Each row below holds a small network's activations on one input, seen along a few directions.
Each table varies a few parts of the input and shows all the possible inputs, shuffled.
Descriptions start from the smaller parts, as in this example, which fits no table here: line(6) and (point or line(9) or (values(2) and ring(8))).
Shared parts are said once, and a part with two or three values counts as separate values.
In the rows, 128 means zero.

Other details of the inputs vary at random and push rows far along two fixed directions, the same in every table; ignore that.
To show where, the next rows are all for the same input, with only those details redrawn:
[ 96 136 121 133 121  64 125 101  77 161  58 203 128  99 123]
[153 135 132 118 125 173 146 145 174 113 161 100 152 131 154]
[102 107  82 117 107 186  68 117 115  49  52 173 112 167 148]
[108 112  89 120 111 177  80 118 119  62  64 168 118 159 148]
[128 117 100 118 115 195  99 132 148  66 104 135 129 157 155]
[122 113  95 116 111 200  90 130 143  57  94 139 124 163 155]
[138 121 110 115 119 200 111 138 162  70 125 119 134 157 157]
[105 138 126 132 124  73 133 107  91 162  77 187 133 100 126]

Rows:
r1: [ 67 145 111 146 123  55  47  60  79 125  77 164  95 172  54]
r2: [134  96 127 130 137 153 119 150 115 107 151  91  94 144 116]
r3: [138 130 156 125 140 146 167 175 163 142 219  41 124 126 106]
r4: [ 82 108 123 140 132  66 112 124  49 153  84 162  83 114  88]
r5: [116  85 110 131 130 145  88 133  84  90 102 129  77 150 112]
r6: [146 115 149 129 142 137 155 163 136 143 195  65 113 124 114]
r7: [181 200 161 128 144 124 153  96 247 154 228  59 204 149 125]
r8: [165 130 141 125 132 153 156 142 161 137 169 100 149 119 153]
r9: [154 144 174 146 147  18 193 111  95 244 144 154 149  53 123]
r10: [133 133 145 140 134  54 154 109  87 192 103 174 133  81 129]
r11: [128 165 165 137 137  23 193 119 108 233 133 161 159  57 121]
r12: [148 140 130 115 123 178 146 147 182 106 162  97 156 135 153]
r13: [145 127 157 126 142 145 168 175 160 146 221  42 123 125 110]
r14: [126 118 111 127 120 150 113 122 121 105  96 152 126 134 147]
Question: Changing only one part turns r11 into r13. The same change can be made to r10. Which row results?
Answer: r2
Question: What do these inputs look like to the network?
Answer: values(2) and (point or line(6))
Question: Which other rows does r3 become when the values(2) part takes its other values? List them by row number.
Answer: r12

Rows:
r15: [144  93 117 136 116 215 111 148 165  92 139 103 138 170 156]
r16: [ 82 106  92 131 151 109 102 137  67 104  69 161  87 128 101]
r17: [ 97 124 102 149 131  54  83  79  61 150  37 215 109 111 126]
r18: [125 120 104 130 137 122  83  85 118  93  72 165 131 165 116]
r19: [144 137 144 119 110 169 169 152 173 141 167 114 173 114 161]
r20: [157 177 163 119 132  67 196 111 165 185 169 123 187  84 121]
r21: [137 115 117 124 109 199  91 135 140  82 180  80 104 168 124]
r22: [138 112 109 128 139 187  92 121 147  86  98 133 116 170 154]
r23: [ 99 123 119 131 111 185  80 140 147  75 144  88 107 173 110]
r24: [160 181 160 124 128  71 190 125 157 193 175 123 175  61 153]
r25: [117 156 177 130 153  33 207 159 132 230 191  87 138  85  86]
r26: [ 85 100 128 144 111  37  98  92   8 153  48 208  69 107  93]
r27: [144 144 113 104 116 211 122 142 181  68 125 122 142 153 172]
r28: [164 104 149 122 149 132 169 166 130 138 181  71 115 102 120]
Question: What do these inputs look like to the network?
Answer: ring(6) or (values(2) and line(4))
Question: Which other rows does r17 become when the values(2) part takes its other values? List them by row number.
Answer: r24
Question: Which other rows does r22 become when the line(4) part takes its other values? List them by row number.
Answer: r15, r17, r18

Rows:
r29: [166 145 154 127 148 133 171 141 181 153 191  81 163 119 135]
r30: [124 138 128 128 135  92 143 123 107 153 107 157 128 101 130]
r31: [157 131 140 126 121 155 143 136 158 129 169 102 145 128 152]
r32: [136 108  95 116 120 214  77 123 156  45 110 119 124 185 146]
r33: [142 147 152 130 127 107 162 133 132 168 156 123 142  97 136]
r34: [151 141 148 129 149 122 164 153 157 153 199  69 136 112 122]
r35: [ 98 120 127 138 123  88 113 115  83 153  88 165 106 127 112]
r36: [ 95 124 120 133 134  85 120 124  85 148  80 165 108 122 110]
r37: [120  90 104 120 113 187  86 132 115  62 110 123  97 170 126]
r38: [ 98 134 125 138 117  86 120 106  92 154  81 181 130 114 119]
r39: [166 150 159 127 133 134 169 136 177 159 202  82 162 122 137]
r40: [166 139 149 129 137 142 163 139 176 151 185  88 160 121 140]
r41: [ 96 143 128 132 113  72 115  97  87 149  76 183 124 112 112]
r42: [115 137 130 129 122  94 138 123 111 155 109 157 136 100 132]
r43: [164 142 151 131 146 132 171 143 176 157 183  88 161 115 138]
r44: [119 135 125 130 130  88 137 121 107 151  99 162 133 103 132]
r45: [126 126 139 130 125 147 133 147 142 130 154 103 125 136 127]
r46: [142 122 139 129 134 147 136 143 149 133 158  94 126 139 128]
r47: [ 97 113 126 133 117  91 116 119  70 136  88 164 103 119 102]
r48: [146 125 147 121 139 126 165 154 141 141 175  85 131 118 117]
r49: [156 148 145 120 142 136 168 145 176 146 181  89 160 120 135]
r50: [116 111  88 117 112 214  83 137 150  47 100 128 123 176 148]
r51: [107 108  94 124 121 185  75 136 124  58 114 117  97 167 126]
r52: [117 122 125 139 144 100 119 123 104 140 119 130 110 122 111]
r53: [153 137 148 134 141 106 164 134 146 165 156 115 150 100 140]
r54: [121 130 128 135 130  77 126 104  85 160  85 177 121 102 125]
r55: [106 140 127 134 117  68 115  91  87 151  81 182 123 117 115]
r56: [133 108  98 120 112 207  82 126 137  53 109 131 111 169 155]
r57: [144 133 144 136 142 108 142 133 134 158 172  93 125 116 115]
r58: [135 113  97 116 124 209  83 126 163  37 110 115 121 180 146]
r59: [120 111  89 114 113 212  82 135 138  46  97 134 112 166 154]
r60: [115 104  98 128 119 183  71 127 121  64 119 118  94 171 127]
r61: [113 145 124 125 130  85 129 112 111 138  94 161 131 115 118]
r62: [105 108 124 133 133  85 121 118  73 137  82 162 103 119 103]
r63: [139 122 137 130 140 149 140 148 153 127 156  92 127 138 130]
r64: [101 131 127 136 112  80 118 107  82 155  78 186 124 103 126]
r65: [ 95 115 123 129 123  86 123 122  72 138  87 163 104 114 101]
r66: [156 146 145 125 142 133 172 147 174 153 180  92 160 114 138]
r67: [131 129 133 135 128  89 132 112 109 159 107 157 134 106 131]
r68: [126 139 132 130 127  86 124 101 114 147 104 156 131 118 118]
r69: [158 140 147 130 130 143 159 138 170 147 184  92 156 125 141]
r70: [117 130 126 136 136  79 129 109  88 155  81 176 121 102 127]
r71: [128  89 106 119 119 190  89 134 121  61 112 115 100 170 126]
r72: [133 151 144 123 132 113 160 133 152 159 157 114 155 110 126]
r73: [151 152 157 125 128 136 167 141 172 156 191  89 162 117 133]
r74: [114 120  91 111 109 203  79 127 149  38  97 128 119 175 141]
r75: [124 125 133 126 130 149 136 150 145 124 151 102 124 135 128]
r76: [105 129 130 139 127  93 115 122  93 147 122 139 109 117 107]
Question: Changing only one part turns r33 into r59. The same change can be made to r45. Which row results?
Answer: r75
Question: What do these inputs look like to the network?
Answer: ring(6) and (values(3) or line(5))
Question: Start at r56 and move only the line(5) part, one step at a time. The first step leads to r31. Which rows follow, in order?
Answer: r69, r39, r55
Question: Which other rows does r47 become when the values(3) part takes its other values? List them by row number.
Answer: r45, r76
